These are the activations of a small neural network, seen along a few directions. Each row is one input.
In each table, some parts of the input vary, and every possible input appears once, in random order.
Descriptions start from the smaller parts, as in this example, which fits no table here: one of 6 places along a line, together with either a single point or one of 9 places around a ring or (one of 2 separate values, together with one of 5 places around a ring).
Shared parts are said once, and a part with two or three values counts as separate values.
(in the rows, 128 means zero)

Other details of the inputs vary at random and push rows far along two fixed directions, the same in every table; ignore that.
These rows show it; all are for the same input, with only those details redrawn:
[136 129 126 164 131  98  95 110 145 109 102 141 134]
[152 147 139 206 128  88  45  76 162  95  40 166 145]
[122 107 153 101  85  90 190 121 169  60 112  35 162]
[109  98 124  88 117 104 189 153 134 105 173  72 130]
[110  97 127  88 115 104 188 151 135 102 171  71 130]
[135 129 127 164 131  97  95 110 144 108 101 141 133]
[118 109 115 116 133 105 149 144 127 120 164 113 120]
[152 146 137 206 131  89  43  79 160  98  43 168 143]

Table:
R1: [187 175 159 188 105 125  38  92 156 112  32 175 139]
R2: [158 129 105 115 150 143 108 176 104 168 206 184  77]
R3: [132 119  85 119 155 152 109 139 116 177 196 180  85]
R4: [142 146 118 112 157 160 121 183  69 184 173 191  88]
R5: [120 106 154  99  85  90 192 122 170  61 112  33 163]
R6: [155 157 151 195 121 111  35  56 175 120  57 162 144]
R7: [106 135 175  76  72 125 202 115 144  78  95  36 183]
R8: [111 133 108 113 155 148 106 135  95 195 195 167  98]
R9: [117 132  95 111 161 165 106 146 106 193 189 168  95]
R10: [125 109 154  85  61 121 182 110 185  68 119  42 163]
R11: [143 126 179 101  89 127 216 157 124  67  73  41 165]
R12: [102 127 166  98  92 120 207 130 123  69  85  37 181]
R13: [108 123 127 116 154 154 162 150 100 137 125 111 132]
R14: [107 140  95 106 149 145  99 143  83 185 197 183  95]
R15: [124 124  92 119 165 155 102 146 123 183 200 170  86]
R16: [125 108  87 133 179 138 115 159 116 172 187 162  86]
R17: [102 124  97 134 168 157 128 167  59 171 162 187 101]
R18: [154 143 144 211 137  96  46  70 163 114  47 159 139]
R19: [118 131 124  96 126 158 163 133 112 146 135 122 129]
R20: [151 120 116 167 133 117 107 105 155 116  93 140 126]
R21: [112 134 132  99 137 163 153 137 119 152 136 115 134]
R22: [134 160 161 203 144 122  65  80 121 116  18 157 155]
R23: [ 99 128 151  81 116 143 188 134 114 140 154  81 143]
R24: [131 141 130 159 140 142 123 113 111 120  63 140 141]
R25: [124 128  90 109 150 161 112 139  99 187 183 176  92]
R26: [101 121 136  75  98 153 196 146 115 126 152  89 147]
R27: [113 128  91 113 140 158 105 147  94 185 192 187  96]
R28: [158 135 131 209 123 105  48  82 166  98  42 172 143]
R29: [117 124 122  97 115 122 139 129 135 127 177 116 123]
R30: [152  96 140  91 113 113 197 180 137  98 164  72 119]
Question: Describe the family of inputs behind these rows.
Answer: one of 5 places along a line, together with either a single point or one of 5 places around a ring
Question: The inputs of R10 and R26 match in every part but the place on the line of 5. If R6 is changed in the same way as R10 into R26, which row does it become?
Answer: R23
Question: Which other rows does R14 become when the place on the line of 5 takes its other values? List them by row number.
Answer: R5, R7, R12, R29
Question: Which other rows agree with R5 in the place on the line of 5? List them by row number.
Answer: R16, R18, R20, R28, R30
Question: Which other rows does R17 become when the place on the ring of 5 takes its other values? List them by row number.
Answer: R12, R13, R22, R24
Question: Which other rows agree with R14 in the place on the line of 5? List them by row number.
Answer: R1, R8, R9, R25, R27

Table:
R31: [112 115 145  84  79 123 186 115 164  83 121  49 160]
R32: [116 125 147  92  99 115 168 124 139 109 141  77 146]
R33: [133 104 123  97 118 132 180 154 136 116 153  91 122]
R34: [144 137 148 145 105 112 121 121 136  92  79 120 146]
R35: [130 137 117 125 154 133 105 151  92 168 175 174  98]
R36: [129 106 133 106 129 111 175 160 129 111 155  86 126]
R37: [140 126 133 123 110 126 142 133 139 103 108 115 136]
R38: [112 115 101 123 147 126 135 159  89 148 175 161 106]
R39: [128 142 114 151 174 155 110 156  72 169 121 185 107]
R40: [131 136 129 141 137 118  97 113 138 140 130 141 125]
R41: [111 144 124 150 156 151 100 115  98 158 104 167 129]
R42: [118  99 109 106 139 121 172 154 126 125 176 100 116]
R43: [120 153 144 138 131 153 115 105 114 141  81 137 146]
R44: [112 122  92 143 180 126  88 144  99 181 189 188  89]
R45: [ 95 111 107  84 130 136 164 158  97 151 205 124 112]
R46: [130 144 151 172 128 127 115  99 129 100  33 126 161]
R47: [138 134 149 171 117  93 106  99 147  84  62 121 153]
R48: [148 149 137 141 113 139  93 110 142 126  98 153 132]
R49: [143 140 129 152 129 127  85  96 155 132 104 144 130]
R50: [150 126 121 152 142 122 107 130 134 125 117 144 118]
R51: [144 141 132 151 116 134  86  87 162 128  89 143 135]
R52: [134 115 145  84 102 133 183 138 155 109 151  60 137]
R53: [121 150 110 133 178 174 101 158  63 200 156 199  96]
R54: [137 147 129 140 113 136  88  97 146 130  99 153 135]
R55: [136 130 135 126 136 124 123 138 130 138 146 128 120]
R56: [121 133 135 143 125 108 109 107 135 116 112 128 139]
R57: [119 103 135 116 122 101 175 140 143  96 137  73 139]
R58: [108 104 109  91 126 138 165 139 134 139 181 101 118]
R59: [145 127 136 169 114 112 105  94 167  91  61 122 147]
R60: [132 138 140 113 109 134 132 135 121 128 134 129 130]
R61: [126 121 126 132 124 120 126 108 156 115 122 104 136]
R62: [127 111 125  73 114 149 182 156 132 139 185  91 115]
R63: [139 133 124 153 146 113 104 140 108 131 122 162 116]
R64: [130 126 118 144 125 123 117 123 132 116 112 143 130]
R65: [120 136 127 114 115 133 121 124 119 139 143 139 128]
Question: The inputs of R53 and R41 match in every part but one. If R35 is changed in the same way as R53 into R41, which row does it become?
Answer: R56
Question: Describe the family of inputs behind these rows.
Answer: one of 5 places around a ring, together with either a single point or one of 6 places around a ring
